A small network was shown many inputs. Here are its activations along a few directions, one row for each input.
In each table, some parts of the input vary, and every possible input appears once, in random order.
Descriptions start from the smaller parts, as in this example, which fits no table here: one of 2 separate values, together with either a single point or one of 9 places along a line or (one of 4 places along a line, together with one of 8 places around a ring).
Shared parts are said once, and a part with two or three values counts as separate values.
In the rows, 128 means zero.

Other details of the inputs vary at random and push rows far along two fixed directions, the same in every table; ignore that.

Rows:
row 1: [131  84 124 117 136 235  87 106 136 129 142 122  91 165 171  45]
row 2: [166 168  79  86 107  74 131 141  96 129 141 134 136  91 107 139]
row 3: [ 88 149 161 158 173 128 100  99 156 126 139 143 126 120  79 155]
row 4: [113 151 147 173 157 114  73 108 164 133 129 162 115  96  76 139]
row 5: [ 99 128 180 198 169 116 115 110 147 155 129 147 113 129 105 153]
row 6: [159 115 108 100 109 126 155 130  78 143 142 109 125 139 165 110]
row 7: [ 81 131 190 174 161 121 117 109 156 120 111 119 159 116 102 155]
row 8: [164 156  85  81 101  90 191 169 103 154 133 118 137 152 165 151]
row 9: [133 158  99  65 119  82 170 149  93 122 126 118 150 135 136 149]
row 10: [145 150  92  51  90 101 182 155  74 125 118  97 155 151 168 133]
row 11: [144  82  88  89  25 105 220 172  81  65 108 111 135 150 142 115]
row 12: [195 140  68  70  84  94 207 174  51 165 132 100 129 151 193 109]
row 13: [123 156 149 178 152  62 163 148 155 159 131 143 150 119 104 196]
row 14: [ 81 151 176 167 160 133 109  99 152 130 126 128 135 125  88 161]
row 15: [181 133  81  93 100  68 198 175  86 166 141 127 134 144 174 150]
row 16: [ 97 136 179 187 163 125 114 102 149 135 129 125 140 111  93 153]
row 17: [118  91 145 133 128 231  94 105 136 135 128 111 101 169 170  59]
row 18: [ 98 140 156 171 172 126 109 117 188 138 140 155 124 131  97 161]
row 19: [148  77 105  99 121 235  59  96 125 111 141 121 103 129 152  38]
row 20: [ 99 158 170 154 157  51 155 126 126 135 117 130 155 112  95 197]
row 21: [148  77 112 129 131 220  68 110 167 124 141 137 105 137 155  58]
row 22: [102 175 141 127 162  54 122 129 142 118 110 150 151  83  64 193]
row 23: [ 97  44 152 171  63 218 110 128 139  43  83 100  93 144 160  95]
row 24: [153  80 107 113 127 232  68 105 130 125 134 130  88 141 163  36]
row 25: [150 158  93  69 107  76 133 151 108 115 119 128 149  92 120 135]
row 26: [116 141 141 174 153 112  78 114 190 131 138 163 129  97  85 146]
Each input here is: either one of 2 separate values or (one of 4 places along a line, together with one of 6 places along a line).
Question: Which other rows does row 25 become when the place on the line of 6 takes its other values? List them by row number.
Answer: row 7, row 9, row 10, row 20, row 22

Rows:
row 27: [137 142 119 114 130 111 144 138 124 143 132 126 136 132 136 139]
row 28: [105 110 155 158 133 155 113 113 148 118 124 127 126 133 119 121]
row 29: [110 121 147 144 150 162  88 109 164 126 131 136 127 126 117 114]
row 30: [134 138 117 120 113 105 145 138 117 119 125 127 130 122 121 144]
row 31: [129 144 124 115 130 112 149 131 107 137 128 123 128 135 131 140]
row 32: [132 135 123 127 115 107 153 138 115 126 126 123 131 130 130 144]
row 33: [139 138 122 117 132 109 145 135 116 142 133 124 139 128 134 137]
row 34: [112 119 151 152 147 156  83 105 151 124 128 134 126 115 114 113]
row 35: [107 121 155 153 156 152  88 105 159 125 132 136 132 117 108 121]
row 36: [130 134 125 125 119 102 154 141 117 127 121 124 134 131 133 145]
row 37: [104 109 154 154 138 156  99 113 156 110 119 133 125 125 115 121]
row 38: [130 134 123 125 117 107 152 142 117 126 121 121 132 130 134 145]
row 39: [129 131 126 123 117 105 155 140 116 126 125 124 135 132 130 141]
row 40: [132 134 117 117 112 108 145 137 117 119 123 127 133 124 121 139]
row 41: [131 133 119 115 115 104 146 140 118 119 124 128 135 124 122 139]
row 42: [187  57  75  62  77 235 121 133  83 129 141  94 102 169 227  10]
row 43: [139 138 116 121 128 110 147 139 123 143 135 132 128 136 135 140]
row 44: [107 107 149 151 132 163  97 115 152 109 120 129 122 126 121 117]
row 45: [111 120 159 160 149 148  98 109 148 133 128 130 127 124 119 124]
row 46: [142 150 109 118 128 101 136 137 120 136 131 135 125 119 120 139]
row 47: [130 152 115 106 130 104 137 130 110 128 128 129 129 123 117 142]
row 48: [145 139 111 118 125 102 135 134 115 134 132 134 125 115 122 135]
row 49: [140 145 108 114 128 104 138 138 126 136 135 138 128 127 125 140]
row 50: [112 121 152 163 150 155 102 112 152 135 130 136 117 131 118 122]
Question: What is each input in this table made of?
Answer: one of 2 separate values, together with either a single point or one of 5 places around a ring or one of 6 places around a ring
Question: A walk changes only the place on the ring of 5. It starts at row 41 and steps to row 37. List the rest of the walk in order.
Answer: row 44, row 30, row 40

Rows:
row 51: [176 115  68  62  96 155 142 142  91 142 142 117 114 150 178  70]
row 52: [111 130 136 154  96  75 166 148 128  92 107 131 137 113  97 178]
row 53: [ 69  66 198 196 149 245  47  70 169  96 116 118 103 137 119  72]
row 54: [138 169 121 133 151  78 132 135 130 148 135 147 128 113 107 170]
row 55: [107 117 163 164 162 182  59  95 175 131 132 139 126 118 111 100]
row 56: [ 66  68 189 176 136 208  85 100 176  83 103 122 120 145 125 101]
row 57: [132 166 126 127 148  75 140 134 128 143 139 148 136 116  98 165]
row 58: [106 150 143 145 119  85 176 142 130 120 118 121 146 136 110 183]
row 59: [133 162 127 122 151  77 134 128 124 141 138 142 142 107 100 166]
row 60: [136 173 124 129 148  76 130 137 132 149 134 145 133 109 106 170]
row 61: [134 169 128 123 150  75 131 132 128 141 135 140 146 105 101 161]
row 62: [176  63  73  68  56 178 182 157  65 132 126  80 118 174 231  53]
row 63: [181 116  66  65 101 154 142 145  88 145 140 114 114 142 180  75]
Question: What is each input in this table made of?
Answer: either a single point or one of 4 places along a line or one of 8 places around a ring
Question: A walk changes only the place on the ring of 8. It starts at row 55 and steps to row 61. List the rest of the walk in order.
Answer: row 59, row 57, row 51, row 63, row 54, row 60
